Each row below holds a small network's activations on one input, seen along a few directions.
In each table, some parts of the input vary, and every possible input appears once, in random order.
Descriptions start from the smaller parts, as in this example, which fits no table here: one of 4 places along a line, together with either a single point or one of 9 places along a line or (one of 2 separate values, together with one of 5 places around a ring).
Shared parts are said once, and a part with two or three values counts as separate values.

Other details of the inputs shift rows strongly along two fixed directions, in all tables alike. That doesn't count.

Table:
R1: [-15  14  22 -17   1   7 -31  38  -1  -5   4]
R2: [ 13 -22  -1 -20   1   1   7   8  17  -9  -8]
R3: [-11  44 -19  36  -8   1   1 -11 -23   8  11]
R4: [ 25 -43   7 -28 -10 -16  20 -27  10 -12  -9]
R5: [-25  10  48 -30   6   5 -16  31   1  17  14]
R6: [ 23 -50  -8 -10  -2  -5  22 -13   3 -18 -25]
R7: [-28  53  -1  34  20  20 -10   9  -8  30  24]
R8: [-27  10  27 -21   7  13 -35  41  10   0   6]
R9: [-20  57 -11  36  16   8  -7   8  -8  22  23]
R10: [ 14 -39   0 -28  -2   6   5 -11  21 -12 -15]
R11: [-23  45 -20  37  -3   5  -6 -23 -21  10  16]
R12: [ 12 -35 -11 -19  -4   0  10 -22  11 -12 -16]
R13: [  7 -23   3 -24  -4   0  -1  -1  -3 -15 -14]
R14: [ -7  -6  14 -15   7   5  -5  20  -8   0 -10]
R15: [ -8   3  14 -14  -6   5 -17  15 -10  -7  -5]
R16: [  8  17 -17  31  -3 -19  21 -35  -9  23  18]
R17: [ 22 -32   1 -20 -15  -7  -1   1   4 -26 -20]
R18: [-22   3  25 -16  -5  12 -27  22  -5  -4  -4]
R19: [-17  13  19 -19   8   8 -28  37   5  -1   7]
R20: [-3  2  8 -7 10  2 -8 28  6 -1 -2]
R21: [ 24 -30 -12 -18  -2   1  20 -13  16  -8 -14]
R22: [ 31 -38 -13 -13 -15 -12  15  -4  11 -26 -21]
R23: [ 10  -9  -8  -6  -2  -4   4   8  10 -10  -4]
R24: [ 16  13 -37  24  -2  -6  15 -33   2  -4   7]
R25: [ -5  -7  26 -25  -3  -8 -11   4   2  12  12]
R26: [ 17  11 -34  28   5  -1  26 -33   0   7   1]
R27: [  8  36 -37  51  -4 -11  12 -21 -14   2   7]
R28: [-32   6  49 -29   4   8 -25  21   4  13  14]
R29: [ 19   5 -43  38 -17 -14  15 -43  -1 -15  -2]
R30: [-21   6  32  -9  10  12 -29  52   1   1   1]
R31: [ 24 -42 -11 -20 -10  -7  21 -14   2 -20 -23]
R32: [-23   6  45 -31   3   1 -21  34   2  24  18]
R33: [ 12   8 -45  44   5  -4  31 -45  -8   6   2]
R34: [ 11  11 -38  23  -2  -4  26 -36  -6   4   1]
R35: [-22  46  -8  46   4   7  -7   0 -24  15  13]
R36: [ 29 -47 -11  -9   4  -4  22  -8  21 -16 -18]
R37: [ -8  -5  16 -12 -10   5 -21  16   1 -12  -7]
R38: [-27   2  51 -20  15   7 -15  33   2  19  13]
R39: [-16  13  26 -14  -3   9 -24  41  -5  -2   0]
R40: [-18   6  18 -27  11  14 -19  22  -1   6   2]
R41: [  4  30 -40  56   5  -6  16 -23  -6   5  13]
R42: [-29  47  13  33  10  -2  -9   2 -14  40  36]
R43: [  1  35 -39  43   8  -2  21 -33 -15  16   9]
R44: [ 28 -41  -7 -11 -10  -9  19  -9  -1 -20 -29]
R45: [ -3  -9  17  -2   0   4 -11  27  -2  -7  -9]
R46: [ -2   2  14  -4  -1   1 -11  27  -5  -5  -9]
R47: [ 29 -39 -12 -26  -3   0  15 -19  17 -15 -17]
R48: [-13  45  -4  37   6  -8  12 -23 -16  26  25]
R49: [ 15 -39   5 -19 -14 -17  10 -28  13  -1  -2]
R50: [ 23 -43 -11 -19  -6  -3  11 -17  24 -21 -16]
Each input here is: one of 5 places along a line, together with either one of 2 separate values or one of 8 places around a ring.
Changing only the place on the line of 5 turns R2 into R36. The same change can be made to R3. Which row results? -> R35
Changing only the place on the line of 5 turns R49 into R25. The same change can be made to R11. Which row results? -> R13
List by row number the other rows that have the place on the line of 5 in common with R20. -> R9, R14, R16, R26, R27, R43, R44, R46, R48
Start at R15 and move only the place on the ring of 8, one step at a time. The first step leads to R13. Which rows follow, in order? -> R40, R47, R24, R19, R1, R17
Which other rows does R5 become when the place on the line of 5 takes its other values? List them by row number. -> R4, R28, R38, R48

Table:
R51: [-12  23 -15   7 -12   0 -13 -30   4 -10  15]
R52: [  2  22 -10  11  19   4  26 -11  -1  16  10]
R53: [  5  16   1  15   3 -19  13 -14  -8  22  20]
R54: [-39   1  60 -21   1   6 -33  41 -13   4   4]
R55: [ -2  23 -12  26   7   5  11  -3   0  -9   1]
R56: [ 24 -54 -10 -18  11  11  14  -3  26  -9 -24]
R57: [ 28 -49  -1 -28   5 -16  25  -1  19   0  -8]
R58: [ 29 -43   3 -22   1   6  27  -3  23 -14 -25]
R59: [-33   6  49 -26  -7  10 -38  49 -27   0  -7]
R60: [ -8   9   8  23 -11  -5   8 -25 -16  18   8]
R61: [ 25 -49  -3 -14  -6 -15  10   7  20 -26 -18]
R62: [  6  16   1  25  -8 -11   4 -12  -4  14  13]
R63: [ 25 -46 -24 -18   3   8   3  10   8 -30 -39]
R64: [  8  22 -13  24 -17 -13  -6   1 -23  -7   0]
R65: [  4  21 -27  25  -9  -5  -4   9 -13  -7  -2]
R66: [ -7  28 -26   2 -20   5 -18 -23 -10 -13   4]
R67: [-10   9   7  13   1 -14  17 -27 -21  26  14]
R68: [-24   5  43 -23  11  15 -29  58  13  19  10]
R69: [  4  29 -23  22  -1   9   7   5 -13 -12 -11]
R70: [ -8  22 -12   2 -12   7  -8 -36   8   8  18]
R71: [-33   3  30 -19  28  27 -38  58  11   0  -1]
R72: [  2  17  -2  29  -8 -18  -1  -7  -8  -4  11]
R73: [ -9  22 -12  -8  -1  -1   1 -38   3  16  24]
R74: [ 23 -54 -11 -28  23   3  23  -6  21  -2 -17]
Describe the family of inputs behind these rows. -> one of 4 places along a line, together with either a single point or one of 5 places along a line

Table:
R75: [-16  28   4  27  12  11  -8  27  -5   4   1]
R76: [ -5   3  34 -28   8   3 -19  44   9  13   6]
R77: [-11  -5  21 -33  -1  12 -20  28   5 -18 -13]
R78: [-13  32  -3  19  -7  -2 -18 -16  -2  11  22]
R79: [-10  13   5  16  13   5  -7  28   4   4   8]
R80: [ 11 -16   8 -13  -9  -6   4  11  -1 -22 -18]
R81: [  2  15 -20  22  13   2   3 -13  13   9  12]
R82: [ 26 -40   2  -9   7 -11  14   3  22  -7 -11]
R83: [ 14 -14 -10 -17  -2   6   2   5  14 -12  -6]
R84: [ 25 -25  -5  -9  -9  -3  16   7   5 -19 -24]
R85: [ 15 -51  21 -24  13  -2  21   2  12   0 -15]
R86: [-22  39  -8  32  22  14   6 -19  -6  29  22]
R87: [-19  43 -17  36  13  19  -7   5  -2   5   7]
R88: [ -1 -25   7 -18 -12  -6  -1 -17   8   0  -1]
R89: [  7 -11 -11   9 -12  -6  17 -52  -5   3   2]
R90: [-25  26   7 -10   6  14 -28  26 -16  -2   0]
R91: [-12   9  19 -15   8  13 -20  48 -13   4  -9]
R92: [-18  -7  31 -14  19   5  -7  35   8  18   6]
R93: [  4 -38  33 -24  -9  -8   5  -7  -2   1  -8]
R94: [ -5 -18  33 -36   5   0  -4  33   7  13  -1]
R95: [-25  34   5  15  -9  13 -25   6  -9  -2   5]
R96: [-17  18  26  -5   6  -2   0   2 -15  18  14]
R97: [ 13 -39  11 -14 -16 -19  11 -15   4  -3  -7]
R98: [  0  24 -19  11  -2  12   1  -2  -1  -4  -4]
R99: [ 17  -8 -19  25 -21 -18  11 -26  -4 -14   1]
R100: [ 18 -33   1 -29   2   3  22 -21  10   2 -11]
R101: [  1  16 -27  28 -16  -4  -2 -30  -3  -8  11]
R102: [  6  -1   7   9 -12 -15  -5  -9   0   3   8]
R103: [-18  30   4  10   2   2 -17  23 -25   2   2]
R104: [ -9  42 -13  17   1  -4  -9 -16  -3  11  24]
R105: [ -8  44 -10  30   2   1  -3  11 -10  12  19]
R106: [-17   1  19  -3  19  15 -19  49  -7   2 -10]
R107: [-26   2  32 -39   6   6 -21  24   6  10  10]
R108: [ 11  -8 -26  13   7   4   9 -10  15 -12  -2]
R109: [ 22 -11 -11   8  -1 -10  35 -32  -6  10  -2]
R110: [  7 -33  13 -16 -13  -4 -10  15  -9 -19 -23]
R111: [-14  18  31 -16   5  -5 -22  30   0   9  14]
R112: [ 13   0 -29   8  -3  -6  24 -35   5  10   5]
R113: [ 15 -24   8 -36   2   2  -4  10  22  -4  -6]
R114: [  4  17 -17  39 -20  -9   6 -21 -15  -9  -2]
R115: [ 15 -29 -20   0   7  -4  24 -26  18   1  -5]
R116: [ -2  11 -27  24 -13   2  -6 -24 -17  -8  -5]
R117: [ 18 -15 -23  -5 -10  -8  10 -22   8 -22  -5]
R118: [  7  16 -17  22  -8 -14   8 -11  -8  -8   9]
R119: [  8  -6 -10  -5  -2  -5  20 -41  -3   2   2]
R120: [  4 -34  -1 -22  13  15  -6  22   9 -17 -26]
R121: [-15  30   1  16   0 -12   3  -8 -13  19  21]
R122: [ 25 -15 -39   3  -5   3  17 -21  -4 -15 -21]
Describe the family of inputs behind these rows. -> one of 2 separate values, together with one of 4 places along a line, together with one of 6 places along a line
Changing only the place on the line of 4 turns R77 into R98. The same change can be made to R117. Which row results? -> R83
Which other rows does R119 become when the place on the line of 4 takes its other values? List them by row number. -> R86, R89, R100
Which other rows does R121 become when the place on the line of 6 takes its other values? List them by row number. -> R80, R96, R103, R111, R118
Which other rows does R93 become when the choice among 2 separate values takes its other values? List them by row number. -> R89
